Each row below holds a small network's activations on one input, seen along a few directions.
Each table varies a few parts of the input and shows all the possible inputs, shuffled.
Descriptions start from the smaller parts, as in this example, which fits no table here: one of 5 places around a ring, together with either a single point or one of 11 places along a line or (one of 3 separate values, together with one of 4 places along a line).
Shared parts are said once, and a part with two or three values counts as separate values.

Other details of the inputs vary at random and push rows far along two fixed directions, the same in every table; ignore that.
To show where, the next rows are all for the same input, with only those details redrawn:
[ 22  15  14  13 -12  -3 -20  52  20  26 -15 -14]
[ 15   8  10   1  -2  11 -10   9   5  16   1  -9]
[ -2 -18   3  -5   5  -4  -3 -71 -16 -18  32 -21]
[ -4 -22   2  -6   6  -9  -2 -80 -20 -24  36 -26]
[ 18   2  13  22 -20 -39 -27  36  17   6 -10 -34]
[ 14   8  10   1  -2  11 -11   9   5  16   0  -9]
[  6 -16   9  16 -13 -42 -19 -23   0 -15  12 -39]
[ 11   9   7 -11   8  36  -2  -8  -1  19   9   2]

Rows:
R1: [-18 -16  11 -12   4 -17  13 -48 -18 -17  10  -5]
R2: [-19 -12   4  16 -10 -25   0 -20   1 -21  -8 -26]
R3: [ -1   5 -20 -12  14  33  16   8 -10   7  -4  32]
R4: [ -5  16   1 -13   7  48  14 -15   0  18  12   4]
R5: [ -7   8   6  -6  10  34   9   0  -5   7 -15   4]
R6: [  5   7  15 -11  -2   1  -5  11   6  22   7   2]
R7: [ 13   6  23  -5 -10 -14 -13  55   9  15 -26   2]
R8: [  8  -3 -19 -23  16  36   6  -4 -16   0   2  34]
R9: [-4 21 13 -9 -9 11  6 33 17 31 -3  5]
R10: [ -5   9  -1  23 -22 -37 -10  41  22   1   6  -4]
R11: [ -8  11 -26 -11   7  39  15  -5   0  12  20  25]
R12: [  5  -2   5  21 -17 -50 -17  44   7 -13 -11  -3]
R13: [-17   7  -2   4   2  16  15  15   3   1   2  27]
R14: [-23 -14  -5   4   5 -11  16 -40 -16 -28  22  11]
R15: [-33 -18   8 -12   5  -4  21 -53 -13 -18  14  -4]
R16: [  6   9 -10  24 -17 -35 -13  41  27   3 -11 -28]
R17: [ -1  10 -10  -3  13  26  12  11   3   6 -18   9]
R18: [  9   6   8 -28  18  59   8 -23 -16  11  -6  21]
R19: [ 14   9 -18   3  -4   4 -12  42  12  18   3  16]
R20: [ 11  16  -6   3   6  10   1  37  10  12 -30   6]
R21: [  2   3   1 -24  19  43  11 -11 -16   0  13  41]
R22: [ -1 -24 -18  14  -9 -48  -8  -9  -9 -31   0  -9]
R23: [-11 -15   0  19  -9 -52  -2 -10  -6 -31   8  -7]
R24: [ 15  17   8 -14   9  49   2   2   2  30   4  13]
R25: [-10   7 -14  -3  13  34  17  -3   7   4 -12  13]
R26: [ 14  -6  -5  20 -10 -48 -19  28  12 -13 -27 -23]
R27: [ -8 -20  15   4 -13 -56  -9 -15  -6 -22  -2 -23]
R28: [-15   3 -24 -10  15  46  25   1  -5   6   1  35]
R29: [  2  14  -3 -18  14  40   6  -5  -2  18  25  37]
R30: [ -6 -18   5  -5   3  -8  -1 -58 -19 -23   4 -15]
R31: [ -8   2  19  14 -19 -45  -4  43  14   3 -25 -16]
R32: [23 17 -6  2  3 13 -8 35 18 23 -6  3]
R33: [ -1   6 -17  10  -3   5   6  47   6   8 -19  17]
R34: [ -6 -14   6  16  -9 -39  -7 -22  -7 -25  -9 -30]
R35: [ -1 -32 -14  -9  12 -21  -1 -78 -21 -42  14 -14]
Changing only one part turns R15 into R25. The same change can be made to R31. Which row results?
> R17
What is each input in this table made of?
> one of 5 places around a ring, together with either one of 2 separate values or one of 5 places along a line
A walk changes only the place on the line of 5. It starts at R21 and steps to R12. List the rest of the walk in order.
> R23, R14, R13
Which other rows does R24 become when the choice among 2 separate values takes its other values? List them by row number.
> R4

Rows:
R36: [  4  28   5 -21   0  45   3  30   6  44  -4  26]
R37: [  7  -3 -22  -4   4  18   1 -53  -6  -9  20  -3]
R38: [ -7  -1   1  13 -19 -26 -11  27  11   1   1 -33]
R39: [  8 -20 -11 -25   7  18   3 -49 -23 -15  22   0]
R40: [ -7  -1  23 -24   3  15  20   8   0  17 -25  12]
R41: [ -1  18  16  -3   3  15  -3  29  -2   9 -23  15]
R42: [-10  -4   1  -7   7  16   5 -43 -16 -19  28  -6]
R43: [-27  -7   2 -32  16  38  24 -67 -27   0  11  14]
R44: [-10 -19  -3  22 -15 -64  -8 -33  16 -17  31 -49]
R45: [ -7  16  -3 -17  17  60  19 -63 -12  -1  35  27]
R46: [ -5 -16  -6   0   8 -14   4 -35   1 -28 -14 -23]
R47: [-11 -18 -16   1   3  -9   0 -61 -14 -32   4 -22]
R48: [  0  13  18 -13 -10  12   2  50   4  31 -32  11]
R49: [ 15  22   6 -20  20  45   4  51  12  30 -45  21]
R50: [  5 -21 -17  17 -13 -34 -12 -24   2 -32  11 -42]
R51: [  6 -12  13  -9   1 -20 -10 -41  -5 -14  36  -1]
R52: [ 18  11  -7   7  14  39  -2  24  -5  21 -14  11]
R53: [ -2 -18   9   4 -27 -53 -17  17   1 -11   4 -34]
R54: [  8  12   9  24 -19 -16 -15  45  18  -5  -4 -21]
R55: [  7 -17 -14  -4  -3 -11 -10 -26 -10 -18  12 -20]
R56: [  2   1   4  13 -12 -42 -14  21  22  14  11 -32]
R57: [ 13 -17 -17  -1  14 -11  -3 -57   0 -10  30 -17]
R58: [ 9 14  7 -8 -1  0 -8 33 18 34  7 -2]
R59: [ 13  22  19  10   4  28  -5  50  -3  23 -18  23]
R60: [ 24 -18  -6  21 -13 -73 -30   0  17 -13   7 -38]
R61: [ 22  12  -9  -2  -3  10 -17  23   8  19 -10   9]
R62: [ -7 -17  -5  -4  16 -12   3 -41  -6 -25 -12 -19]
R63: [ -2  14   3 -47  13  74  21 -29 -15  36  21  43]
R64: [-10  15 -34 -13  13  -7  31  23 -14  -6   0  42]
R65: [  1  -4   6 -32   9  19   7 -30  -4  21  30  11]
R66: [ 23   7 -10  24 -17 -31 -29  41  19   8 -16 -20]
R67: [  2  16   9  22 -12   9   3  52  13  27 -17  -7]
R68: [ 13  13  -2   2  -1   0 -19  54   7  17 -40  -2]
R69: [  2  18  24   9   3  -2  -2  53  20   8 -41   0]
R70: [-25 -26 -26   2   9 -13   6   3  -4 -24  20  32]
R71: [ -1 -16  15   2   6  -3   5 -42 -28 -20  19   8]
R72: [-10  -2   4   5  15  33  18 -56 -21 -15  23  12]
R73: [ -3 -23   2 -23  18   2  11 -50 -17 -21  -4  -2]
R74: [ -2  -1   7 -12   4  20   1 -25 -15 -12  22   4]
R75: [ 20  23  18  -4 -11  12 -17  51   8  24  -9  23]
R76: [ 21  -6 -15  16  -4 -30 -12  -7  21  -4  13 -29]
R77: [ -6  -7  13  35 -22 -67 -22  18   7 -27 -21 -34]
R78: [ 12 -12   1  13 -17 -51 -27  34   2 -12 -30 -26]
R79: [ -6  -7 -14  -9  14  15   0 -40 -15 -10  -5  -4]
R80: [  0 -14  23  20 -24 -66 -21  20  -2 -25 -19 -23]
R81: [  6  -9 -15   6  13  26   8 -39 -16  -9   9  -3]
R82: [  3  24   2  12 -19   4  -6  49  25  30  -9  -6]
R83: [ 21 -30  -7   1  -6 -53 -19 -39   1 -19  22 -25]
R84: [-14 -10   0 -15  -3   1   3 -25 -12  -4  21 -13]
R85: [-16   0 -39   8  -3 -31  23   8  -6 -23   0  22]
R86: [  1 -24 -19   3  -2 -16  -6 -48 -12 -29  21 -31]
R87: [ 30  20  -3 -19   4  44  -8  35   4  36 -10  30]
R88: [  8  16  14  21   2  14  -3  35  -1  12 -10   7]
R89: [ -3  -4   3  -2  13  -2   1 -61  -3 -12  44  -6]
R90: [-22   2   1 -15   6  25  18 -33 -11   7  -2   3]
R91: [-15 -22  21   8   1 -49   0 -37  -6 -40  -6 -21]
R92: [  1  15  10  18  -7   8  -1  50   9  29 -17  -5]
R93: [ 21  12  -4  -5  14  49  -1  25 -10  28 -16  23]
R94: [-20 -24 -28  35 -20 -37  -9  41  25 -25  -2  13]
R95: [  0   2  13  17 -11 -16  -7  34   0  15 -12  -9]
R96: [ 20  32  11  14  -2  10 -11  57  32  27  -1   5]
R97: [ -1  17   4 -28  17  61   8 -42 -17  11  25  38]
R98: [-4 13  0  2 -9  2 -5 11 10 21  3 -5]
R99: [ -8  10  17   2  -4  -2  10  39  19  21 -37  -7]
R100: [ 17  23  15 -26   5  61   3  42  -3  26  -2  33]
R101: [ 16 -12  -3  -6  10  17   1 -14 -21   2   2  10]
R102: [-11   1 -32  20 -11 -69   8  39  -1 -26 -11   7]
R103: [ -8  19  -4 -25  11  73  24  -2   0  26  13  14]
R104: [-23  12  -1 -29  17  73  35 -47 -13  18   5  26]
R105: [-17 -11 -26  12   3  -2   0  42  11  -7   1  38]
R106: [ -9 -26  10   0  -6 -20   6 -37 -24 -12  17 -11]
R107: [  0 -18  29  17 -16 -74 -12  20   6 -31 -27 -28]
R108: [  4  33  22  -8  15  55  19  47  18  23 -37  28]
R109: [-10  -5  17  22 -22 -44   4  28  25  -1 -34 -31]
R110: [ -1  -9   7 -10  13  -4  -3 -62  -8 -15  43   1]
R111: [ -8  -2   2   5  -1  -9  -7 -52  -9 -20  29  -5]
R112: [-20 -13 -28  14   0   8   3  37  15  -7   2  38]
R113: [ -3  15  11  13  -7   1  -4  24   9  -2 -21  -2]
R114: [-14  -6 -38  19 -14 -46  21   6   0 -33  -1  14]
R115: [-14   6  15 -32  17  50  31 -17  -7  23 -16  25]
What is each input in this table made of?
> one of 4 places along a line, together with either one of 2 separate values or (one of 3 separate values, together with one of 6 places along a line)
Changing only the place on the line of 4 turns R99 into R109. The same change can be made to R79. Which row results?
> R47
Which other rows does R62 become when the choice among 3 separate values takes its other values? List them by row number.
> R69, R99
Which other rows does R112 become when the choice among 2 separate values takes its other values? List them by row number.
> R85
Which other rows does R41 become when the place on the line of 6 takes its other values? List them by row number.
> R59, R74, R91, R97, R110
Which other rows does R105 become when the place on the line of 4 takes its other values? List them by row number.
> R70, R94, R112
A walk changes only the place on the line of 6. It starts at R83 and steps to R87. List the rest of the walk in order.
> R39, R101, R78, R73

Rows:
R116: [-20  14 -21  -7   1  35  25  30   7  13 -10  51]
R117: [20 36 -5  6  5 71  1 47 24 41  9 26]
R118: [  1 -21   7   2 -16 -39 -13 -32 -21 -31   0 -33]
R119: [  1  19  20  -5  -8  13  -6  53  -6  29 -13  11]
R120: [ 25   0  -3 -14  -6 -14 -18  32  12  11 -11  -4]
R121: [-11  -7   4  19 -20 -36  -5  -6   2 -15   3 -43]
R122: [ 10   4   6  15  -4 -10 -23  22   2   4  22   9]
R123: [  8   5   1 -15  12  62  11 -17 -18  21 -13   8]
R124: [  9   9 -17   4   0   4   7  85   4   1 -37  29]
R125: [-21 -10  31 -17  12  16  12 -44 -15  -7   3  14]
R126: [-21 -23 -15   4   1 -15  25   0 -15 -20   4  35]
R127: [ 10  30  11  10  -8 -10   0  59  25  29 -13   5]
R128: [ 12 -11 -15   1  19  36  -4 -62 -16 -11  30   7]
R129: [ 14  -4  -2  16   2 -32  -4 -17  -2 -12  -7 -23]
R130: [-12 -28 -12 -11  -7 -35   1 -50  -1 -15  38 -28]
R131: [ -7  20   7 -12  -9  28   9  17  -5  23   1  -1]
R132: [  7  -4  32  10 -13 -40 -19  25  10 -16 -37 -22]
R133: [ 15  14   3 -21  16  21  10 -21 -14   3   1  18]
R134: [ 12  -7  -8 -18  15  38  -5 -58 -23 -16  39  18]
R135: [ 24   3 -15 -18  13  30  -7  13   8  31 -16   4]
R136: [-18   3 -26  34 -22 -48 -10  53  25 -16 -29  -6]
R137: [  2 -18  19  18  -5 -36 -13 -11   3 -22 -30 -41]
R138: [ -9   3  24  21 -12 -22  -4  31  20   0 -29 -29]
R139: [  3   5 -16 -29  21  54  19 -17   7  29  19  12]
R140: [ -4 -12  -2 -32  11  19   4 -35  -7   7  29  21]
R141: [-35 -28  22   4  -5 -37   9 -70 -10 -31  14 -31]
R142: [  8  17  18   7  -3 -25  -4  38   7  14  -6  10]
R143: [ -5   6 -11 -13  15  50   8 -49 -10   8  51  23]
R144: [-15 -22 -32  32   1 -61 -11   2  -5 -46 -18 -22]
R145: [ -2   8  -4  11  -6 -19   6 -19  10  -6   5 -18]
What is each input in this table made of?
> one of 5 places around a ring, together with either a single point or one of 5 places along a line
Changing only the place on the ring of 5 turns R122 into R117. The same change can be made to R140. Which row results?
> R139
List by row number the other rows that have the place on the ring of 5 in common with R123.
> R128, R129, R135, R137, R144
